A small network was shown many inputs. Here are its activations along a few directions, one row for each input.
In each table, some parts of the input vary, and every possible input appears once, in random order.
Descriptions start from the smaller parts, as in this example, which fits no table here: one of 8 places around a ring, together with either a single point or one of 11 places along a line or (one of 3 separate values, together with one of 4 places along a line).
Shared parts are said once, and a part with two or three values counts as separate values.
In the rows, 100 means zero.

Other details of the inputs vary at random and push rows far along two fixed directions, the same in every table; ignore that.
To show where, the next rows are all for the same input, with only those details redrawn:
[138 109 113 152 72 80 77 83 80 82 111]
[122 91 101 84 85 109 127 104 125 159 81]
[138 109 114 153 72 81 77 84 80 82 111]
[138 110 113 152 72 80 78 84 79 82 111]
[73 114 131 92 137 104 102 71 121 24 147]
[123 92 100 83 86 108 128 104 124 159 81]

Rows:
r1: [99 116 121 151 75 64 50 94 72 94 88]
r2: [123 92 101 84 86 108 127 104 125 159 82]
r3: [77 97 85 74 74 125 92 116 103 150 55]
r4: [121 101 77 78 86 142 110 111 114 146 75]
r5: [156 91 113 139 79 66 85 122 72 60 102]
r6: [107 75 69 91 110 76 145 141 118 148 61]
r7: [110 98 86 162 95 82 81 85 42 87 98]
r8: [59 93 89 9 156 151 119 112 146 81 142]
r9: [89 91 84 105 103 95 141 113 114 172 75]
r10: [106 97 94 57 95 68 111 138 110 146 46]
r11: [32 123 98 97 151 128 109 87 91 16 141]
r12: [34 105 126 76 145 104 68 75 98 26 119]
r13: [21 93 74 19 162 139 145 116 125 87 139]
r14: [142 98 100 142 83 96 64 78 63 78 101]
r15: [98 99 80 124 53 81 38 103 52 79 104]
What is each input in this table made of?
> one of 3 separate values, together with either a single point or one of 4 places along a line
The inputs of r12 and r14 match in every part but the choice among 3 separate values. If r15 is changed in the same way as r12 into r14, which row does it become?
> r8
Which other rows agree with r9 in the choice among 3 separate values? List them by row number.
> r6, r7, r11, r13
Change only the choice among 3 separate values in r9. List by row number the other rows that result.
> r1, r2

Rows:
r16: [152 81 82 162 83 75 109 116 67 129 107]
r17: [113 94 103 138 149 70 116 100 88 49 130]
r18: [77 105 125 104 116 67 79 97 80 48 94]
r19: [163 109 91 121 51 80 71 101 80 126 103]
r20: [117 109 105 84 80 131 141 96 133 190 85]
r21: [91 86 74 85 84 97 132 131 104 168 67]
r22: [104 96 91 129 125 98 106 89 79 54 156]
r23: [62 115 134 62 143 128 148 89 165 111 121]
r24: [80 91 128 48 143 104 136 93 167 86 90]
r25: [119 101 85 132 53 84 55 108 64 132 81]
r26: [115 80 104 81 90 105 140 91 140 183 77]
r27: [122 107 112 109 92 100 85 98 100 36 143]
r28: [68 109 93 127 112 82 101 103 80 50 121]
r29: [40 95 100 50 133 108 130 114 128 98 104]
r30: [126 93 115 127 64 57 67 112 60 122 51]
r31: [75 108 105 100 109 118 39 88 80 60 108]
r32: [94 90 73 72 78 110 105 121 106 175 69]
r33: [89 82 103 66 79 96 99 126 108 173 58]
r34: [67 106 112 112 106 81 78 100 85 53 117]
r35: [121 107 104 78 80 157 137 92 118 184 76]
r36: [75 96 114 41 118 131 126 84 154 99 116]
r37: [117 95 100 136 54 70 65 115 64 128 74]
r38: [93 88 87 63 77 109 88 119 107 177 65]
r39: [151 94 100 142 53 115 85 63 67 131 92]
r40: [90 88 115 43 127 116 138 120 158 84 120]
r41: [52 98 65 60 135 146 126 107 114 100 101]
r42: [172 96 91 127 47 118 82 112 71 108 94]
r43: [50 96 91 39 132 144 92 103 122 105 95]
r44: [77 107 118 110 117 67 87 98 80 46 97]
r45: [123 101 65 142 62 109 63 107 56 124 75]
r46: [99 103 132 120 100 88 84 79 116 43 125]
r47: [72 92 126 54 160 103 147 75 166 99 100]
r48: [97 108 121 120 104 99 91 50 101 59 143]
r49: [99 89 80 82 98 84 142 129 102 159 49]
r50: [78 111 97 126 123 68 110 102 76 44 103]
r51: [126 98 91 143 69 57 92 116 59 118 59]
r52: [51 98 71 54 134 146 118 106 116 101 100]
r53: [108 107 120 109 93 127 75 67 94 44 123]
r54: [108 93 88 126 125 123 104 86 66 50 146]
r55: [112 114 122 104 106 74 78 93 105 47 137]
r56: [98 89 66 72 84 134 96 119 100 172 59]
r57: [120 118 109 93 101 112 67 81 86 47 135]
r58: [123 115 123 105 120 61 83 92 107 40 116]
r59: [71 113 84 120 106 94 83 95 80 55 127]
r60: [103 131 141 142 130 84 102 76 121 56 116]
r61: [119 104 60 150 60 86 88 112 58 126 89]
r62: [176 92 103 140 67 65 94 124 96 105 75]
r63: [46 101 84 49 128 120 118 107 125 104 110]
The inputs of r18 and r37 match in every part but one. If r60 is changed in the same way as r18 into r37, which row does it become?
> r23
What is each input in this table made of?
> one of 4 places along a line, together with either a single point or one of 5 places along a line or one of 6 places along a line
Change only the place on the line of 5 in r39. List by row number the other rows that result.
> r35, r42, r53, r57
Change only the place on the line of 5 in r47. List by row number the other rows that result.
> r24, r58, r60, r62

Rows:
r64: [119 87 107 69 110 99 133 108 138 133 91]
r65: [86 93 96 60 98 113 109 113 117 136 80]
r66: [169 93 102 140 51 75 95 104 89 167 68]
r67: [125 109 93 178 58 62 45 98 35 69 97]
r68: [79 108 99 104 113 107 83 91 89 58 121]
r69: [75 90 83 69 105 104 118 118 106 137 77]
r70: [90 112 124 109 118 105 108 74 116 59 135]
r71: [100 106 125 100 121 102 109 74 115 59 137]
r72: [81 108 101 102 112 109 81 89 92 57 122]
r73: [106 100 121 98 124 100 113 84 118 52 137]
r74: [85 92 81 70 106 121 116 113 110 137 85]
r75: [92 107 125 100 128 93 103 84 113 53 110]
r76: [78 109 115 93 109 100 75 91 98 57 116]
r77: [112 95 102 71 109 100 138 115 137 133 90]
r78: [92 94 87 65 99 125 112 108 115 137 87]
r79: [154 97 78 138 38 97 73 108 66 157 68]
r80: [80 90 76 73 110 117 120 116 106 138 85]
r81: [143 94 83 138 41 82 72 116 64 155 59]
r82: [129 108 81 190 63 69 47 98 27 72 104]
r83: [82 92 91 64 101 110 112 115 113 136 78]
r84: [102 109 117 105 122 99 115 91 115 50 137]
r85: [71 106 104 101 112 94 82 97 89 58 112]
r86: [72 90 81 69 108 103 121 120 104 137 78]
r87: [97 106 122 106 125 104 107 81 108 52 119]
r88: [76 106 94 109 116 104 85 95 84 60 119]
r89: [101 98 111 80 103 104 128 99 137 141 88]
What is each input in this table made of?
> one of 2 separate values, together with either a single point or one of 4 places along a line or one of 8 places along a line
The inputs of r80 and r69 match in every part but the choice among 2 separate values. If r72 is changed in the same way as r80 into r69, which row does it become?
> r81
